Each row below holds a small network's activations on one input, seen along a few directions.
Each table varies a few parts of the input and shows all the possible inputs, shuffled.
Descriptions start from the smaller parts, as in this example, which fits no table here: one of 5 places around a ring, together with either a single point or (one of 2 separate values, together with one of 4 places along a line) or one of 9 places around a ring.
Shared parts are said once, and a part with two or three values counts as separate values.

Other details of the inputs vary at random and push rows far along two fixed directions, the same in every table; ignore that.
These rows show it; all are for the same input, with only those details redrawn:
[  1 -31  25 -32 -30  46  35 -24 -37  10  32  46  13  14]
[-15   4   9 -23 -21  10  16  -5 -48  22  30  26   7  20]
[ 36 -41  29  47  57  39  21 -13  46 -26 -23 -17  -4   6]
[ 30 -27  24  48  58  26  14  -7  40 -20 -22 -23  -6   8]
[ -1 -23  21 -26 -23  37  31 -19 -36  10  29  39  12  15]
[-13  33  -1  15  22 -25  -6  14 -23  19   6 -18  -5  22]
[-20  47  -7  17  24 -39 -13  21 -28  24   6 -24  -7  24]
[ -6  19   5  13  20 -10   2   7 -18  13   6 -11  -2  19]

Table:
row 1: [ -3  -7   5 -40 -17  65   8 -20 -27  10  13  62   1 -29]
row 2: [-19   2 -22 -24 -43 -28 -17  14  -7  11 -18 -10   0 -22]
row 3: [-44   8 -11 -41 -59 -21  26   2 -23   5  22  37   0  -6]
row 4: [ 12 -36  -9 -35 -79  40  32 -32   0 -29  27  33 -10 -13]
row 5: [ -3 -65  24 -67 -42  68  14 -17 -10  -1  24  39  46 -22]
row 6: [-42  65 -42   9   2 -70 -21   6 -30  31  20 -13 -24  21]
row 7: [ 37 -49  28  17  60  32  -3 -14  54 -45 -10 -17 -11  -1]
row 8: [ 19 -33  -6  25   9  14  13   1  84 -50 -50 -37 -14 -15]
row 9: [  8  34 -17  -2 -28 -41 -32  16 -27  14  -1  -2  20   4]
row 10: [-33 -34  29 -54 -29  48  27 -25 -26   1  23  39  21  -1]
row 11: [ -3  27 -24  29 -10 -50  10  20  -1   3   2  -1 -19  11]
row 12: [ 67 -55  11  49   6  23   7 -10  65 -29 -44 -16  -8 -26]
row 13: [-14  18   2 -17  26  26 -11   6   9  14 -36  12  10 -24]
row 14: [ 20 -25  26 -37 -30  87  29 -21 -23  16   5  80  19 -20]
row 15: [  6   0   2  37  67  -3  -5  -7  30 -19 -13 -42 -22   1]
row 16: [-49  42 -14  14  12 -51 -16  11   5  19  -8 -16  -7  11]
row 17: [  9  12 -19   4 -55 -11   9  10   0  -8   5   1 -10   8]
row 18: [ 26 -26 -12   0 -30   2  -4 -16  15 -12  -7  -5 -15 -32]
row 19: [  9  18  -2 -13 -10 -13 -20  17 -25  30  18  -8  25  -2]
row 20: [  5   1 -12  28  33 -28 -42  20  45 -25 -50 -45  13 -15]
row 21: [ -6  44   1   0  23 -48 -30  32 -23  17   8 -20   0  30]
row 22: [ 19  -3  -4  68  46 -16   3  -1  45  -5 -25 -20 -18  18]
row 23: [  7 -14 -14  12  -9  -8  28 -15  21 -25  10  10 -24 -10]
row 24: [ -4  31 -28 -14 -22 -40 -38   3 -26   2   8 -10   8 -10]
row 25: [ 10 -37  36  10  58  21 -12   6  59 -37 -28 -25   6   0]
row 26: [-22  39  -4   3   7 -29  -7  14 -40  28  15 -10  -3  24]
row 27: [-23  60 -33 -19   4 -55 -48  24 -40  33  26 -37   7  -5]
Question: What is each input in this table made of?
Answer: one of 3 separate values, together with either a single point or one of 8 places around a ring
Question: The inputs of row 13 and row 1 match in every part but the choice among 3 separate values. If row 8 is changed in the same way as row 13 into row 1, which row does it become?
Answer: row 4
Question: Change only the place on the ring of 8 in row 2. List by row number the other rows that result.
Answer: row 3, row 5, row 8, row 10, row 16, row 20, row 25
Question: Which other rows agree with row 22 in the choice among 3 separate values? List them by row number.
Answer: row 9, row 11, row 12, row 14, row 17, row 19, row 21, row 26
